Each row has a name. Each question is about the rows just above it.

-84.3  -35.2  32.3  42.2  9.7  17.0  86.6  -3.1  -68.0  -66.9  -13.8  -67.7 -> K925
-77.0  6.9  71.2  16.4  15.3  -10.3  46.9  10.4  -64.2  -81.8  29.8  -44.2 -> K727
-82.5  -34.3  27.5  31.8  -3.2  6.8  85.5  9.6  -41.6  -39.8  0.8  -26.2 -> K146
-57.6  -10.5  71.1  44.1  0.3  0.6  71.2  -12.2  -66.9  -66.9  0.3  -56.6 -> K267
-82.5  -34.3  27.5  31.8  -3.2  6.8  85.5  9.6  -41.6  -39.8  24.3  -38.6 -> K778
-65.4  -28.0  49.8  35.0  -21.1  3.1  72.5  -25.8  -58.5  -50.8  -3.5  -46.0 -> K806
Which value is in both K267 and K727?
71.2
The one value in K267 and K925:
-66.9

36.9  63.6  72.1  49.5  -12.2  76.8  -12.3  -28.1  39.7  53.4  52.1  14.4  -13.9  -2.5  -61.5  -12.3  -18.5  -78.7  25.5  -54.4  59.5  25.9  7.5 -> K84
-43.7  -16.3  16.9  30.4  68.4  -78.1  5.9  -47.9  2.7  61.5  -57.1  48.9  -32.2  -12.2  -48.3  28.6  -82.9  -27.6  -77.2  -1.8  43.9  56.5  -18.5 -> K463
-6.2  -10.7  52.1  -83.9  51.7  44.3  -86.0  38.3  79.4  52.2  7.1  -8.1  -14.2  -67.2  -74.2  60.3  -12.2  76.1  53.9  5.5  66.0  42.3  -35.6 -> K432
-43.7  -16.3  16.9  30.4  68.4  -78.1  5.9  -47.9  2.7  61.5  -57.1  48.9  -32.2  -12.2  -48.3  28.6  -82.9  -27.6  -77.2  -1.8  43.9  56.5  -18.5 is in which row?
K463
The one value in K432 and K463:
-12.2
The one value in K463 and K432:
-12.2

-13.7  -13.6  -4.0  16.4  26.6  1.0  -4.5  -29.4  -5.8  7.5  -21.8  -1.8  1.6  4.1  -15.2  33.9  -15.9  1.9  1.0 -> K621
11.8  12.5  -5.4  0.7  -9.0  -2.9  6.7  -15.2  2.0  -17.2  2.3  2.0  6.8  12.6  98.5  39.6  -6.9  -6.5  -20.5 -> K957
11.8  12.5  -5.4  0.7  -9.0  -2.9  6.7  -15.2  2.0  -17.2  2.3  12.9  -15.1  6.4  -22.3  -1.9  2.0  24.0  9.0 -> K197
-13.7  -13.6  -4.0  16.4  26.6  -21.3  12.5  -29.4  -5.8  7.5  -21.8  -1.8  1.6  4.1  -11.2  33.9  -15.9  -0.3  1.0 -> K95
Which value is in both K197 and K95?
12.5
The one value in K957 and K95:
12.5
The one value in K197 and K621:
-15.2

